These are the activations of a small neural network, seen along a few directions. Each row is one input.
In each table, some parts of the input vary, and every possible input appears once, in random order.
Descriptions start from the smaller parts, as in this example, which fits no table here: one of 3 separate values, together with either a single point or one of 9 places along a line or (one of 6 places along a line, together with one of 8 places around a ring).
Shared parts are said once, and a part with two or three values counts as separate values.
In the rows, zero is written as 100.

Other details of the inputs shift rows strongly along two fixed directions, in all tables alike. That doesn't count.

Table:
x1: [138 111 113 136 137 104 111 95 66 114 85 85]
x2: [118 99 122 98 89 126 123 89 93 87 78 41]
x3: [144 102 128 102 115 137 124 73 45 84 89 37]
x4: [58 106 149 85 90 135 70 108 87 44 130 100]
x5: [96 54 61 78 137 54 73 133 142 76 118 96]
x6: [105 116 60 110 76 84 116 77 109 122 64 115]
x7: [91 68 114 96 96 101 88 118 93 47 143 111]
x8: [66 75 61 48 91 99 98 107 164 119 108 128]
x9: [155 66 49 83 105 91 107 106 94 88 81 66]
x10: [81 107 164 122 115 92 101 105 126 46 117 100]
x11: [68 99 160 111 125 113 92 113 85 106 148 135]
x12: [106 72 60 85 89 114 105 107 66 103 101 47]
x13: [120 87 35 97 93 68 113 104 78 139 86 104]
x14: [97 118 60 137 89 103 103 96 104 125 61 94]
x15: [107 132 61 134 78 107 120 76 82 96 55 65]
x16: [60 113 136 110 103 115 91 97 129 109 112 136]
x17: [124 98 57 122 103 81 111 117 119 140 53 74]
x18: [126 109 99 107 95 76 126 89 114 119 69 103]
x19: [111 77 44 110 83 69 88 99 68 134 78 70]
x20: [142 122 133 118 134 123 126 82 56 138 84 86]
x21: [60 100 156 101 88 136 91 84 112 44 125 92]
x22: [111 59 74 70 132 47 85 117 140 106 115 133]
x23: [143 109 132 130 114 95 106 63 47 105 75 67]
x24: [107 114 93 133 102 104 116 95 45 85 100 72]
x25: [70 98 149 137 126 102 84 118 82 81 144 130]
x26: [58 103 124 104 85 83 47 105 99 76 108 126]
x27: [62 90 49 95 102 76 51 148 129 109 98 131]
x28: [104 113 39 54 81 119 110 104 87 144 72 100]
x29: [119 100 142 86 132 100 105 91 113 98 150 121]
x30: [63 93 45 85 93 74 59 137 123 77 100 109]
x31: [116 100 31 85 63 106 88 116 85 86 69 85]
x32: [56 89 62 67 102 86 55 145 137 131 107 140]
x33: [81 109 182 109 122 109 103 107 131 104 117 125]
x34: [73 128 152 105 91 118 103 76 132 85 143 140]
x35: [92 67 86 44 106 90 111 119 167 124 105 110]
x36: [140 101 117 73 128 126 137 77 75 124 99 91]
x37: [74 137 148 91 94 119 84 98 102 84 147 147]
x38: [128 115 63 118 58 124 124 75 83 84 58 70]
x39: [118 129 129 116 98 123 129 77 54 118 135 104]
x40: [77 54 61 44 110 91 98 127 125 126 136 122]
x41: [87 85 123 73 106 79 96 115 177 102 143 129]
x42: [136 112 144 121 84 123 130 84 88 59 83 74]
x43: [113 115 156 134 90 92 106 72 88 96 73 77]
x44: [90 129 137 144 74 108 98 55 76 90 73 92]
x45: [107 119 40 90 78 79 94 103 86 128 65 119]
Description of these inputs: one of 5 places around a ring, together with one of 9 places along a line.
- The inputs of x24 and x13 match in every part but the place on the line of 9. If x15 is changed in the same way as x24 into x13, which row does it become? => x6
- The inputs of x41 and x43 match in every part but the place on the line of 9. If x34 is changed in the same way as x41 into x43, which row does it become? => x44
- Which other rows does x42 become when the place on the ring of 5 takes its other values? List them by row number. => x7, x9, x31, x38

Table:
x46: [120 124 92 118 91 108 117 85 65 124 79 90]
x47: [95 84 30 80 84 77 88 116 132 114 85 100]
x48: [69 109 165 110 119 109 84 103 109 71 135 135]
x49: [81 68 40 76 104 67 75 132 140 121 107 117]
x50: [84 115 148 113 98 114 102 92 98 82 111 118]
x51: [78 77 48 77 88 75 78 118 143 112 98 108]
x52: [136 107 101 96 107 117 127 86 74 115 86 74]
x53: [88 88 166 107 120 101 88 103 105 44 139 113]
x54: [136 136 89 121 88 119 130 73 55 130 55 76]
x55: [100 80 115 99 111 93 92 103 104 81 112 90]
x56: [121 134 88 122 80 118 117 82 57 111 68 80]
x57: [117 58 48 80 112 66 94 120 122 115 97 84]
x58: [119 90 100 88 111 103 114 98 91 107 109 91]
x59: [135 137 89 122 89 119 127 76 53 133 57 74]
x60: [77 74 50 75 90 73 74 126 141 99 102 118]
x61: [115 91 102 88 105 110 114 99 98 103 102 84]
x62: [91 111 97 106 88 104 95 96 90 105 92 99]
x63: [82 108 142 103 109 101 93 97 119 83 121 127]
x64: [65 104 152 109 110 108 86 107 114 73 130 128]
x65: [80 68 28 70 85 69 75 125 142 121 90 106]
x66: [108 98 161 112 125 105 104 93 92 71 120 99]
x67: [84 69 32 72 90 70 79 132 146 126 91 103]
x68: [70 106 154 106 104 106 91 99 124 72 130 130]
x69: [90 82 28 83 89 80 82 124 122 115 86 98]
x70: [141 118 90 106 92 128 134 73 50 119 72 56]
x71: [75 118 141 116 100 115 91 93 87 81 115 114]
x72: [137 137 86 125 86 116 134 69 56 131 64 78]
x73: [73 102 153 105 109 99 88 100 110 76 135 140]
x74: [87 86 172 107 124 102 93 103 112 55 138 111]
x75: [146 121 93 109 92 129 136 76 48 109 73 60]
- The inputs of x74 and x55 match in every part but one. If x61 is changed in the same way as x74 into x55, which row does it become? => x70
- What is each input in this table made of? => one of 5 places along a line, together with either one of 2 separate values or one of 4 places along a line
- Which other rows agree with x59 in the place on the line of 5? List them by row number. => x48, x52, x54, x63, x66
- Which other rows does x57 become when the choice among 2 separate values takes its other values? List them by row number. => x58

Table:
x76: [109 101 36 78 78 125 114 102 99 113 73 88]
x77: [71 99 127 111 107 117 83 114 89 68 125 106]
x78: [98 58 80 68 92 80 97 106 108 113 98 85]
x79: [118 117 27 81 72 120 126 99 83 126 67 65]
x80: [102 110 154 124 133 113 109 99 77 95 124 112]
x81: [111 98 36 83 85 100 93 118 92 104 75 84]
x82: [99 85 136 91 102 112 112 83 114 63 126 116]
x83: [99 93 149 113 117 99 96 81 82 61 124 98]
x84: [117 69 67 82 99 72 94 108 114 87 99 91]
x85: [75 93 81 106 103 70 73 104 114 101 106 125]
x86: [129 117 48 106 81 107 127 86 101 147 50 49]
x87: [110 83 66 71 113 102 112 111 129 124 102 120]
x88: [70 111 128 92 94 127 92 102 102 77 135 107]
x89: [155 112 43 97 105 97 126 100 71 145 58 77]
x90: [87 131 146 128 104 98 90 79 76 79 107 127]
x91: [79 75 54 94 95 95 79 137 111 99 106 91]
x92: [100 70 67 95 123 79 93 135 119 126 112 104]
x93: [102 69 90 82 112 73 82 104 114 77 112 97]
x94: [112 144 128 131 98 144 114 73 28 85 84 75]
x95: [123 89 48 90 122 84 101 110 95 139 84 89]
x96: [141 95 39 84 79 95 138 83 90 123 71 57]
x97: [90 97 118 76 120 100 109 112 129 100 135 128]
x98: [88 77 119 84 101 92 97 96 125 80 140 100]
x99: [77 90 121 106 119 87 76 109 131 80 105 106]
x100: [103 75 74 67 111 88 85 115 126 140 113 109]
x101: [81 92 80 96 94 66 74 115 127 92 107 136]
x102: [88 123 137 144 100 101 101 84 71 93 105 115]
x103: [133 117 142 143 102 120 131 65 37 85 91 64]
x104: [144 112 46 108 81 92 116 105 102 125 39 65]
x105: [115 131 145 151 106 123 122 79 65 96 73 71]
x106: [90 118 132 117 90 88 87 101 104 74 115 142]
x107: [103 137 142 112 82 151 123 76 28 103 80 77]
x108: [151 146 143 127 109 128 136 81 45 104 88 98]
x109: [71 97 80 84 87 78 93 107 140 102 117 133]
x110: [63 78 134 83 105 91 81 116 139 97 104 111]
x111: [87 95 123 100 110 87 83 115 137 73 101 113]
x112: [108 137 135 113 81 151 109 70 44 101 94 79]
x113: [91 93 79 81 89 99 79 130 114 74 109 113]
x114: [66 112 130 107 92 95 90 91 118 93 134 133]
x115: [97 99 55 93 74 83 102 96 87 150 64 96]
x116: [131 107 43 97 82 112 130 88 113 134 40 71]
x117: [97 130 149 113 98 122 124 83 108 84 97 96]
x118: [65 91 115 92 90 84 67 98 127 104 127 137]
x119: [89 83 91 73 118 90 95 118 137 121 134 117]
x120: [83 70 102 64 118 86 89 125 121 127 117 121]
x121: [89 94 56 89 82 89 100 98 129 115 90 129]
x122: [115 122 145 110 132 111 106 90 71 95 109 111]
x123: [82 79 97 114 109 84 85 127 136 97 98 93]
x124: [102 71 116 86 102 77 86 114 126 58 129 117]
x125: [93 77 139 119 111 94 97 104 97 67 132 97]
x126: [128 103 52 98 80 103 108 88 102 151 47 55]
x127: [112 145 134 165 89 118 124 72 37 107 83 93]
x128: [75 86 76 75 106 94 66 125 115 77 111 109]
x129: [86 107 144 110 119 97 83 100 117 71 100 107]
x130: [100 92 159 99 98 111 96 74 90 78 131 98]
- What is each input in this table made of? => one of 5 separate values, together with either one of 5 places along a line or one of 6 places along a line
- The inputs of x108 and x113 match in every part but the choice among 5 separate values. If x92 is changed in the same way as x108 into x113, which row does it become? => x91
- The inputs of x89 and x111 match in every part but the choice among 5 separate values. If x119 is changed in the same way as x89 into x111, which row does it become? => x86
- Which other rows does x83 become when the choice among 5 separate values takes its other values? List them by row number. => x85, x94, x95, x99
- Which other rows does x127 become when the place on the line of 6 takes its other values? List them by row number. => x85, x90, x101, x102, x106
